A small network was shown many inputs. Here are its activations along a few directions, one row for each input.
Each table varies a few parts of the input and shows all the possible inputs, shuffled.
Descriptions start from the smaller parts, as in this example, which fits no table here: line(6) and (point or ring(11) or (values(3) and ring(5))).
Shared parts are said once, and a part with two or three values counts as separate values.

Other details of the inputs shift rows strongly along two fixed directions, in all tables alike. That doesn't count.

Rows:
row 1: [-50,26,21,35,-24,-21,23,58,0,82,21]
row 2: [77,-29,46,-1,59,30,-4,1,-46,-51,-15]
row 3: [-21,-36,-42,13,-28,19,-43,-66,17,-36,4]
row 4: [84,-24,15,3,49,0,25,-81,-37,-63,-44]
row 5: [75,26,39,-9,28,-8,48,84,-77,24,-20]
row 6: [-22,52,-25,2,-40,-11,8,61,-16,107,30]
row 7: [-33,-58,-7,11,-5,-27,-11,-57,43,-36,12]
row 8: [95,15,4,-18,41,4,30,6,-62,2,-29]
row 9: [-8,-49,-53,-5,-14,-29,-29,-44,53,-36,16]
row 10: [-38,39,15,3,-32,17,27,72,17,59,28]
row 11: [-36,59,9,30,-38,-13,15,37,-14,111,30]
row 12: [-26,-12,-28,2,-8,-18,10,36,14,33,26]
row 13: [-33,-66,-27,19,-17,14,-34,-41,30,-63,-5]
row 14: [-41,-8,6,28,-4,-21,16,8,20,35,22]
row 15: [61,18,68,15,35,-10,51,39,-69,8,-27]
row 16: [-20,8,8,29,-11,-28,-6,0,31,42,29]
row 17: [80,16,20,-24,35,36,32,-22,-27,-31,-33]
row 18: [-18,20,-18,-10,-34,20,1,-9,36,26,1]
row 19: [-30,9,-14,24,-27,-15,-2,-23,17,44,3]
row 20: [-64,-2,-14,-7,11,-15,-12,-2,28,-15,8]
row 21: [-32,-69,-28,17,-3,15,-34,-49,37,-62,9]
row 22: [-48,35,-22,-11,-13,-6,-19,-11,4,15,3]
row 23: [61,20,36,-21,74,-4,-3,-7,-29,-48,-25]
row 24: [-24,7,-7,-5,-37,-28,0,65,1,53,29]
row 25: [46,5,36,-19,71,3,21,5,-49,-63,-48]
row 26: [-62,-31,-22,-13,-15,-23,-23,-37,27,-72,-17]
row 27: [-24,66,1,-2,-38,22,19,48,10,87,31]
row 28: [98,-35,-17,-27,45,1,10,-54,-35,-63,-59]
row 29: [-31,6,0,-3,-13,17,21,23,35,15,31]
row 30: [71,-24,41,7,35,27,7,7,-61,-61,-35]
row 31: [-9,-23,-10,22,-8,11,-46,-15,30,-11,24]
row 32: [-22,-66,-14,7,-25,6,-45,-42,26,-68,4]
row 33: [-20,49,-25,2,-33,-11,4,64,-8,109,19]
row 34: [81,-34,37,-34,35,20,25,-34,-15,-101,-28]
row 35: [-33,22,-12,9,-27,-18,18,87,-5,79,22]
row 36: [-44,49,-15,-9,-9,-5,-14,8,1,35,3]
row 37: [-15,40,10,0,-23,11,2,40,42,51,44]
row 38: [-19,-38,-41,13,-25,19,-49,-62,28,-29,-12]
row 39: [-48,-4,-42,-15,-6,-8,-34,-59,31,-37,-18]
row 40: [-22,-12,-39,-14,-37,18,-4,-62,43,-32,9]
row 41: [-21,-38,-43,14,-23,20,-47,-63,26,-34,-6]
row 42: [78,52,45,13,37,40,13,49,-81,48,-10]
row 43: [67,44,66,-14,22,27,59,73,-56,8,-13]
row 44: [-51,-3,1,-18,-9,-24,-25,1,17,-29,1]
row 45: [55,28,19,-26,59,9,3,-19,-45,-33,-54]
row 46: [-51,-35,-16,-21,12,-19,-33,-45,40,-64,1]
row 47: [76,51,52,13,39,3,39,27,-67,59,-31]
row 48: [-21,-30,-26,-9,-13,-23,-9,14,25,9,25]
row 49: [-29,-15,0,-15,-20,11,0,-3,48,-10,31]
row 50: [-35,-22,11,16,-28,-32,-3,-8,20,7,15]
Each input here is: values(5) and (point or line(4) or ring(5)).
The inputs of row 8 and row 27 match in every part but the values(5) part. If row 12 is changed in the same way as row 8 into row 27, which row does it become? -> row 29
The inputs of row 46 and row 48 match in every part but the values(5) part. If row 45 is changed in the same way as row 46 into row 48, which row does it become? -> row 28
Which other rows does row 23 become when the values(5) part takes its other values? List them by row number. -> row 9, row 16, row 31, row 37
Which other rows does row 35 become when the values(5) part takes its other values? List them by row number. -> row 1, row 10, row 13, row 25
A walk changes only the line(4) part. It starts at row 18 and steps to row 17. List the rest of the walk in order. -> row 27, row 40
Which other rows does row 7 become when the ring(5) part takes its other values? List them by row number. -> row 1, row 14, row 15, row 50

Rows:
row 51: [-42,24,-14,14,-49,21,-45,27,-2,36,30]
row 52: [76,60,36,13,71,-18,28,41,-76,62,-22]
row 53: [-66,44,13,-5,7,-21,-7,54,29,34,31]
row 54: [-7,-60,-42,1,-2,-40,-41,-113,26,-59,-33]
row 55: [-34,35,-31,-14,-47,-4,20,53,13,55,2]
row 56: [-22,-63,-50,-6,2,37,-51,-82,26,-84,-12]
row 57: [-9,-47,12,37,-36,4,17,-2,41,12,40]
row 58: [88,40,52,3,48,57,8,53,-88,2,-42]
row 59: [121,-14,50,-20,58,32,26,-71,-24,-74,-41]
row 60: [-48,27,-4,12,-30,26,15,-1,33,56,32]
row 61: [-33,-102,2,4,7,-30,-10,-38,44,-109,6]
row 62: [81,75,78,11,33,47,62,57,-64,53,-22]
row 63: [-17,10,-38,-25,-46,-15,7,7,16,10,14]
row 64: [-19,32,-25,-30,-43,-18,3,44,24,65,21]
row 65: [-24,-23,6,40,-37,16,-26,73,4,53,48]
row 66: [-37,25,-26,14,-17,23,-47,31,22,44,33]
row 67: [-24,44,0,16,-20,16,8,13,42,64,40]
row 68: [10,-109,-51,-11,-25,-26,10,-47,45,-84,5]
row 69: [-28,27,-49,-22,-26,-15,5,33,37,49,27]
row 70: [-89,26,7,-10,-1,-9,-2,38,19,24,20]
row 71: [75,56,24,-37,45,19,64,71,-72,46,-18]
row 72: [121,-18,36,-22,68,44,-21,-33,-62,-78,-48]
row 73: [-33,6,-21,19,-29,-38,-17,-27,-9,29,1]
row 74: [-85,29,12,0,-21,-13,-5,45,22,16,2]
row 75: [93,-22,52,34,56,-30,39,34,-81,20,-23]
row 76: [-37,-49,-5,-30,10,-23,-34,-68,49,-100,-15]
row 77: [-61,17,15,-10,-16,-23,-11,14,15,-16,16]
row 78: [-20,15,1,11,-44,13,2,-27,29,12,25]
row 79: [97,-21,19,5,72,-9,22,-63,-74,-73,-86]
row 80: [-28,-63,-57,6,12,-26,-22,-114,15,-64,-31]
The inputs of row 61 and row 57 match in every part but one. If row 70 is changed in the same way as row 61 into row 57, which row does it become? -> row 60
What do these inputs look like to the network? -> values(5) and (point or ring(5))
Which other rows does row 80 become when the ring(5) part takes its other values? List them by row number. -> row 52, row 54, row 73, row 79

Rows:
row 81: [-64,-33,-53,18,-64,-14,-22,-11,49,26,25]
row 82: [60,25,56,-11,56,15,17,36,-59,-23,-27]
row 83: [-36,31,22,23,-23,6,0,82,1,82,43]
row 84: [35,19,5,5,17,-1,8,-16,-27,12,-17]
row 85: [-17,38,-3,-13,2,-6,7,29,-14,33,5]
row 86: [-34,-21,-27,18,-41,6,-19,-7,32,21,17]
row 87: [31,22,9,-21,31,14,18,-8,-15,-25,-25]
row 88: [27,4,31,-16,28,7,15,9,-13,-36,-17]
row 89: [-42,7,-20,-4,-6,-12,-6,-21,19,0,-4]
row 90: [-14,-61,-37,13,-23,-11,-14,-71,33,-46,-5]
row 91: [-30,39,-10,3,-39,3,-8,24,19,78,26]
row 92: [-48,10,12,24,-25,-15,2,52,14,64,39]
row 93: [-14,-31,-46,2,-19,4,-36,-80,33,-48,-7]
row 94: [43,-22,19,1,28,-3,17,14,-21,-26,-2]
row 95: [-31,35,23,16,-27,2,13,82,9,81,45]
row 96: [-33,-46,-26,-15,-7,-22,-23,-43,35,-70,-8]
row 97: [-28,-9,-26,-13,1,6,-24,-43,19,-37,-10]
row 98: [45,-56,-11,-5,6,15,2,-71,0,-78,-18]
row 99: [60,21,60,-11,58,-4,28,32,-58,-17,-30]
row 100: [89,26,24,-13,47,9,26,10,-56,9,-29]
The inputs of row 88 and row 98 match in every part but one. If row 82 is changed in the same way as row 88 into row 98, which row does it become? -> row 86
What do these inputs look like to the network? -> values(4) and ring(5)
Which other rows does row 99 become when the ring(5) part takes its other values? List them by row number. -> row 84, row 89, row 90, row 92
A walk changes only the ring(5) part. It starts at row 96 and steps to row 85. List the rest of the walk in order. -> row 100, row 81, row 94
